A small network was shown many inputs. Here are its activations along a few directions, one row for each input.
In each table, some parts of the input vary, and every possible input appears once, in random order.
A made-up example of a description, with smaller parts first: one of 6 places along a line, together with either a single point or one of 9 places along a line or (one of 2 separate values, together with one of 5 places around a ring).
Shared parts are said once, and a part with two or three values counts as separate values.

Other details of the inputs shift rows strongly along two fixed directions, in all tables alike. That doesn't count.
These rows show it; all are for the same input, with only those details redrawn:
[10  6 33 -3 11  1 20 -3 -3  3 -7 -5 24 18]
[ 14  15 -44   9  20  39  10  24  40 -13  -9  14   0  -7]
[  3 -11  -8 -17  13 -10 -54   3  -4   6 -18  -4 -66 -19]
[12 11 24  2 12 12 32  1  7 -2 -6 -1 37 19]
[  5  -8  51 -16   7 -23 -12 -14 -24  12 -12 -14  -8  12]
[ 13  15 -44   8  20  39  10  24  39 -13  -9  13  -2  -8]
[  3 -11  -8 -18  13 -10 -54   3  -4   6 -18  -4 -65 -19]

A family of inputs:
r1: [  7  -6  25   7   2 -26  14 -19  -5  11  11  -1  10  11]
r2: [  1 -15  48 -21  -1 -13 -13  -7 -37   1  12 -22  -9  16]
r3: [-14 -14 -18 -17  -5   1 -65   2 -17  10 -13 -12 -54 -21]
r4: [  2  10 -52  13  11  26  22  18  28 -24  22  31  -6 -14]
r5: [ 11  -9  46  -8   5 -18  -7 -12 -14  14  -6 -22  -3  16]
r6: [ 11   5  19   6   7  18  26   2   5   2   7 -16  41  25]
r7: [  3   7  17   2   7  24  25   3  -3  -3   8 -10  43  20]
r8: [-17 -11  24   1 -28 -37  -6 -19 -27  11   6 -11  11   4]
r9: [ -5   3   6  18 -10  -2  30 -12   2   6  13   1  46  15]
r10: [-21 -14  32  -4 -15 -31 -14 -27 -38  15   8  -6   6   2]
r11: [ -9  -7 -15 -18 -13 -16 -55   5 -10   4 -29  -5 -59 -27]
r12: [-4 12 17  1 -1 20 28  1 -2  0 -9  0 47 12]
r13: [-17  -8  38 -17 -24 -17 -21 -11 -40   8  -8 -23   8   6]
r14: [-26 -13  27  -6 -29 -37 -13 -22 -40   9   7  -7   7  -2]
r15: [-10  10 -52  13 -11   3   7  10  23  -9  -7  24  -3 -23]
r16: [  9   8  20   9  -3  10  28   1   9   8 -10 -10  41  18]
r17: [ -7   4  19   7  -5 -21  26 -17  -7   8  -2  10  30   6]
r18: [ -8  14 -46   1  -8  33  -3  22  19 -15 -16  11   2 -19]
r19: [-11 -23 -21 -13   0 -19 -50  -4 -17  -4  21   3 -73 -23]
r20: [ 10  11 -49  12  12  16  24  17  36 -19  17  30 -10 -12]
r21: [ 14 -17  -6 -16   6 -11 -51   9  -1   1  -3 -13 -79 -15]
r22: [ 13  14 -44   3  15  48  14  30  30 -26   6  16  -5  -8]
r23: [ -9  -8  39 -12 -24 -23 -20 -11 -31  12  -9 -29   5  10]
r24: [-13 -13  31  -5  -2 -25  -6 -24 -29   8  19  -5   4   6]
r25: [ -3 -14 -32   4   4  -8 -34  -5   7   4  13   2 -43 -16]
r26: [-13   9   8  12  -5  -1  34 -12  -4   0   5  16  45   5]
r27: [ -6 -13  35   1 -12 -43  -7 -27 -22  22  -2  -8  -5   4]
r28: [ -8   1  23   5   5 -12  23 -17 -13   1  13  11  25   7]
r29: [ 19  11  27  -2   9  10  38   7   6 -11   4   0  29  21]
r30: [ 4 10 22  1 11 20 30  2 -1 -5  0  0 41 17]
r31: [  3 -11  -8 -17  13 -10 -54   3  -4   6 -18  -5 -66 -19]
r32: [ -5   6 -52  20 -14   3   5  11  27  -5  -2  15  -6 -19]
r33: [ 17   4  20   2   3  17  31   7   3  -8  17 -15  32  27]
r34: [  5  17 -48   9   8  38   8  24  37  -8 -18  14   5 -12]
r35: [-20   4  15   4 -21 -17  24 -13 -18  -1   2  11  38   0]
r36: [  6  11 -53  15   2  46   1  24  36  -5  -6   1  11  -5]
r37: [ 13  -3  26   6  -1 -21  32  -9  -1   1  23   2  15  17]
r38: [  5  15 -50  15  -9  32   6  27  38 -11 -15   2   3 -12]
r39: [  2   3  24   6   6 -19  28 -17  -4   4   8  10  24  10]
r40: [ 10   3 -55  17   6  24  17  17  35 -18  29  16  -6  -5]
What do these inputs look like to the network?
> one of 2 separate values, together with one of 4 places along a line, together with one of 5 places around a ring
Changing only the place on the line of 4 turns r34 into r31. The same change can be made to r26. Which row results?
> r28
Changing only the place on the line of 4 turns r27 into r32. The same change can be made to r17. Which row results?
> r15
Change only the place on the ring of 5 in r7. List by row number the other rows that result.
> r5, r6, r30, r31
Change only the place on the ring of 5 in r29. List by row number the other rows that result.
> r2, r21, r22, r33
Change only the choice among 2 separate values in r2. List by row number the other rows that result.
> r19
